Each row below holds a small network's activations on one input, seen along a few directions.
Each table varies a few parts of the input and shows all the possible inputs, shuffled.
Descriptions start from the smaller parts, as in this example, which fits no table here: values(2) and (point or ring(9) or (ring(5) and line(6))).
Shared parts are said once, and a part with two or three values counts as separate values.
In the rows, zero is written as 128.

Other details of the inputs shift rows strongly along two fixed directions, in all tables alike. That doesn't count.

A family of inputs:
row 1: [132 147 190 143 112 121 165 161  63  93 130 147 134]
row 2: [189 139 166 149 102 198  85 108 128 109 136 127 153]
row 3: [135 135 182 128 123 114 161 165  64  79 123 141 157]
row 4: [143 119 162 137 192 117 186 148  65 113 118 107 121]
row 5: [143 118 172 168 192  99 183 158  83 115 117 127 128]
row 6: [ 96 135  87  95 120  86 166 116 119 115 141 125 114]
row 7: [141 118  98 108  82 155  49  89 181 137 116 134 170]
row 8: [144 113  77 119 154 157  68  80 189 173 121 109 139]
row 9: [140 141 109 121  76 158  50  92 188 153 128 138 148]
row 10: [193 145 168 138 115 187  77 123 139 106 148 123 163]
row 11: [188 142 134 130 174 169  85  78 138  80 147 130 122]
row 12: [136 153 192 132 125 110 156 175  74  90 141 144 145]
row 13: [190 136 146 157 174 187 105  74 122 147 127 118 130]
row 14: [ 70  87  42 133 125 107  97 101 208 183 101 104 119]
row 15: [ 25 131  96  95  59  59 160 187 144 154 115 148 109]
row 16: [134 117  93 171 148 142  68  82 208 174 123 120 133]
row 17: [139 138 177 174 185 111 187 152  80 127 126 117 101]
row 18: [140 112 100 107  73 173  56  93 179 143 124 128 157]
row 19: [143 143 173 150 188 120 187 151  73 129 130 112  98]
row 20: [141 154  72 119 117 139  72  58 190 138 165 119 124]
row 21: [ 36 126  68  70 120  55 172 165 157 135 130 145  67]
row 22: [192 148 149 156 179 183 100  81 130 149 132 117 131]
row 23: [ 23  84  74 128 120  53 193 161 150 179  94 136  96]
row 24: [142 149 153 125 149 111 194 115  60  85 155 132 114]
row 25: [179 136 137 138 162 180  95  63 129  84 143 136 116]
row 26: [186 132 165 137 110 179  79  90 120 105 131 141 168]
row 27: [151 138 188 117 109 132 170 171  62 102 129 139 131]
row 28: [149 123 161 122 189 122 190 147  63 121 114 121 130]
row 29: [145 136 106 113  73 169  51 103 188 154 130 127 145]
row 30: [ 71 111  57 153 116 107  99 103 220 202 106 126 106]
row 31: [ 99 125 108 104 157 100 159 149 133 170 123 122 109]
row 32: [131 134  78 124 124 162  70  58 189 129 135 135  95]
row 33: [183 114 146 188 181 164 100  80 137 125 114 119 155]
row 34: [193 157 127 135 155 156  95  63 127  92 166 117 141]
row 35: [150 118  97  99  85 161  44 109 187 139 129 122 163]
row 36: [ 30 124  85  99  58  65 159 200 140 152 120 145 107]
row 37: [195 138 163 128 122 167  68 106 128 102 136 135 175]
row 38: [150 131 182 112 123 127 165 190  75  85 133 129 149]
row 39: [142 125 185 121 111 139 175 173  68  89 128 136 142]
row 40: [131 127 100 125  89 149  40  98 188 130 130 130 166]
row 41: [141 131 169 152 182 124 190 143  65 127 126 113  98]
row 42: [147 124 164 136 198 111 180 157  72 115 128 106 116]
row 43: [141 158 165 125 169 118 179 140  80  82 143 145  83]
row 44: [181 119 144 164 181 182 103  73 123 130 130 103 132]
row 45: [143 119 168 160 196 102 181 158  79 112 124 111 119]
row 46: [ 69  99  53 155 110 111 103  95 212 200 101 127 105]
row 47: [155 144 191 105 122 121 161 186  73  99 140 136 142]
row 48: [ 29 112  82 101  53  69 162 192 133 150 115 146 107]
row 49: [ 32 101  74  87  64  63 159 196 134 136 108 140 129]
row 50: [146 113  95 100  80 166  51 100 181 137 119 123 167]
row 51: [146 137 172 141 196 112 181 158  77 124 137 110 108]
row 52: [127 113  92 139  76 167  51  95 176 132 130 133 158]
row 53: [ 75  95  43 102 118 128 104  91 196 199 106 119 115]
row 54: [130 134 187 135 117 121 166 158  62  85 128 147 146]
row 55: [ 36 116  93  78  52  64 166 179 136 161 107 152 108]
row 56: [ 34 109  59  65 117  61 177 155 146 125 112 141  79]
row 57: [147 126 180 113 118 132 171 181  69  83 123 130 153]
row 58: [146 149 191 127 111 135 171 184  76 100 135 135 131]
row 59: [ 22  84  71 120 124  56 191 161 146 177 100 119  87]
row 60: [ 90 130 119 115  89  98 130 180 129 125 137 140 134]
row 61: [194 151 171 133 119 169  69 106 133 111 144 138 167]
row 62: [187 135 151 152 123 172  65 118 125  91 144 129 173]
row 63: [187 164 132 152 140 168 104  50 121 104 163 123 123]
row 64: [ 24  98  73 128 120  56 191 164 148 185 102 120  74]
row 65: [142 132 176 165 193 104 182 159  84 122 132 115 111]
row 66: [138 160  73 128 110 146  77  51 186 143 159 121 115]
Description of these inputs: ring(6) and (values(2) or line(4) or ring(5)).
Q: Changing only the ring(6) part turns row 61 into row 55. The same change can be made to row 47. Which row results?
A: row 27
Q: A walk changes only the line(4) part. It starts at row 30 and steps to row 17. List the rest of the walk in order.
A: row 19, row 22
Q: A walk changes only the ring(6) part. It starts at row 43 and steps to row 32. List the rest of the walk in order.
A: row 25, row 56, row 11, row 21
Q: A walk changes only the ring(6) part. It starts at row 33 and steps to row 5. List the rest of the walk in order.
A: row 16, row 30, row 46, row 23
Q: Which other rows does row 24 become when the values(2) part takes its other values? List them by row number.
A: row 25

A family of inputs:
row 67: [ 98 114  65 145  94 132  63  84 204 172 120 127 145]
row 68: [ 32 123  70 118 142  55 194 154 153 183 118 125  53]
row 69: [148 156 184 111 129 126 167 165  62  86 146 140 117]
row 70: [ 36 133  79  95  91  50 171 176 145 167 126 138  98]
row 71: [ 42 129  78  65  82  59 179 165 142 162 127 136  90]
row 72: [214 117 144 185 223 199  88  45 133 119 125 103 133]
row 73: [225 152 163 135 154 203  72  64 128 110 148 117 157]
row 74: [ 97 110  67 150  96 126  59  94 213 159 124 120 144]
row 75: [152 144 171 115 166 106 170 169  76  87 145 123 132]
row 76: [108 104  60 148 159 142  80  79 217 204 110 103 101]
row 77: [ 29  93  87  94  75  70 166 187 135 158  96 136 114]
row 78: [140 149 173 152 147 105 178 145  61  92 139 141 130]
row 79: [188 144 135 180 136 174  50  63 161 101 149 122 158]
row 80: [153 131 176 124 171 108 168 178  76  99 133 117 140]
row 81: [143 159 191 133 124 126 168 169  64  95 141 141 118]
row 82: [140 145 188 145 122 119 168 165  69  71 133 155 127]
row 83: [ 32  91  78 108 103  46 169 186 148 156 104 125 119]
row 84: [147 157 194 134 125 122 164 178  75  86 140 150 121]
row 85: [224 141 160 151 172 194  63  81 130 118 140 112 172]
row 86: [141 135 187 154 139 118 186 147  62 109 125 136 133]
row 87: [189 143 136 144 113 198  47  60 145  93 146 132 151]
row 88: [ 29 104  81 105  68  70 181 175 136 165 108 137 109]
row 89: [157 131 178 112 146 133 179 171  62 110 128 123 136]
row 90: [105 123  58 107  81 137  71  64 199 153 130 129 127]
row 91: [139 112 166 174 213 115 199 137  70 124 112 117 101]
row 92: [ 38  90  71  74  83  72 179 176 133 157 102 128 116]
row 93: [201 158 132 143 143 181  51  62 154 119 157 123 151]
row 94: [135 138 163 176 199 111 202 123  70 108 130 128  84]
row 95: [223 141 175 164 152 202  70  76 130 133 134 113 164]
row 96: [150 124 165 142 222 118 195 146  76 128 121 111  96]
row 97: [131 126 171 124 123 121 150 185 101 119 118 139 134]
row 98: [ 42 108  83  94 105  56 169 188 144 183 108 127 114]
row 99: [120 141 154 136 119 108 174 134  86 112 131 139 120]
row 100: [103 120  54 119  96 122  59  82 209 136 138 123 134]
row 101: [219 151 168 134 141 211  57  82 125  95 147 122 157]
row 102: [107 122  74 126  72 154  66  99 206 185 125 121 134]
row 103: [133 141 144 103 151 106 162 154  91 115 137 128 129]
row 104: [110 111  72  95  86 155  52 109 203 168 116 118 140]
row 105: [107 109  52  97  80 152  70  79 196 151 124 122 139]
row 106: [107  97  57 119 112 129  58  96 210 151 118 112 152]
row 107: [ 32 118  97  94  69  72 164 195 143 170 112 139 101]
row 108: [120 132 149 165 191 110 185 141 105 151 124 119  85]
row 109: [130 148 147 116 142  95 157 159 101 100 150 128 120]
row 110: [106 136  68 132  94 125  56  98 218 160 140 120 129]
row 111: [213 130 140 176 218 198  89  35 132 107 137 109 125]
row 112: [117 126 167 144 112 116 155 169  97 101 120 150 133]
row 113: [ 23 118  83  95  61  65 168 175 136 142 114 147  97]
row 114: [ 36 121  86 104  95  54 171 184 146 180 117 134 108]
row 115: [194 130 138 136 124 198  45  74 157  87 136 136 163]
row 116: [110 132  72  97  72 144  50 105 214 144 136 140 125]
row 117: [215 148 167 154 129 200  56  73 130  68 149 143 157]
row 118: [105 100  68 128  90 142  69  81 201 179 107 119 144]
row 119: [224 160 162 144 133 208  70  69 123 101 159 123 150]
row 120: [101 110  60  96  79 151  57  88 197 141 120 128 137]
row 121: [102  98  65 105  84 152  55  97 198 154 109 123 146]
row 122: [142 145 177 144 123 125 185 148  56  90 137 139 126]
row 123: [197 122 128 153 155 185  54  64 149 119 130 116 175]
row 124: [101 113  41 138 147 135  86  48 208 166 126 117  89]
row 125: [145 131 166 125 164 104 174 157  69  72 138 127 138]
row 126: [127 128 144 105 135 113 174 135  84 105 126 132 128]
row 127: [144 119 191 143 136 124 166 177  69  88 115 144 143]
row 128: [134 125 170 184 203 115 201 132  72 121 121 124  94]
row 129: [147 119 180 143 137 129 183 161  56 106 119 129 142]
row 130: [ 40 104  85  98 106  49 165 198 154 170 112 121 114]
row 131: [109  99  61 107  96 144  70  79 200 168 110 117 145]
row 132: [219 166 173 166 139 198  72  63 130 116 152 124 148]
row 133: [147 148 162 142 207 112 197 131  74 113 142 122  78]
row 134: [149 157 183 134 126 128 182 161  63 105 144 135 120]
row 135: [147 142 169 122 128 124 185 144  54  80 142 139 125]
row 136: [124 117 150 142 146 104 164 154  87 124 116 129 143]
row 137: [128 141 167 135 127 115 170 155  94 139 128 131 123]
row 138: [148 137 160 133 218 117 197 136  75 116 133 116  88]
row 139: [ 38 106  94  84  78  74 162 199 141 173 103 132 108]
row 140: [ 93 111  76 135  68 150  56  95 201 162 115 131 138]
row 141: [116 112  68  97  99 147  67  91 206 182 117 113 139]
row 142: [215 151 186 174 131 206  53  99 140 106 141 135 161]
row 143: [113 109  75  96  87 150  49 118 214 159 115 128 143]
row 144: [132 137 158  95 125 120 152 174 100  96 132 143 126]
row 145: [223 138 172 163 141 212  69  86 126 127 136 113 167]
row 146: [125 139 161 147 141 100 158 172 105 123 136 125 129]
row 147: [146 135 163 121 163 109 178 146  60  85 134 134 139]
row 148: [155 143 173 103 141 132 181 162  61  98 140 128 128]
row 149: [147 118 184 122 142 125 166 175  68  77 117 143 144]
row 150: [ 33 118  65  83  92  46 174 159 136 143 124 142 103]
Q: Describe the family of inputs behind these rows.
A: values(2) and ring(6) and (point or line(6))
Q: Changing only the values(2) part turns row 150 into row 93. The same change can be made to row 74. Which row results?
A: row 146
Q: Changing only the values(2) part turns row 104 into row 121. The same change can be made to row 143. Which row results?
A: row 149
Q: Changing only the values(2) part turns row 72 into row 96. The same change can be made to row 99. Which row results?
A: row 132
Q: Which other rows does row 82 become when the values(2) part takes its other values? List them by row number.
A: row 84
Q: A walk changes only the ring(6) part. It starts at row 90 and steps to row 99. List the rest of the walk in order.
A: row 86, row 118, row 131, row 126
Q: List by row number the other rows that have the values(2) part and the ring(6) part in common with row 97.
A: row 76, row 95, row 98, row 130, row 139, row 145
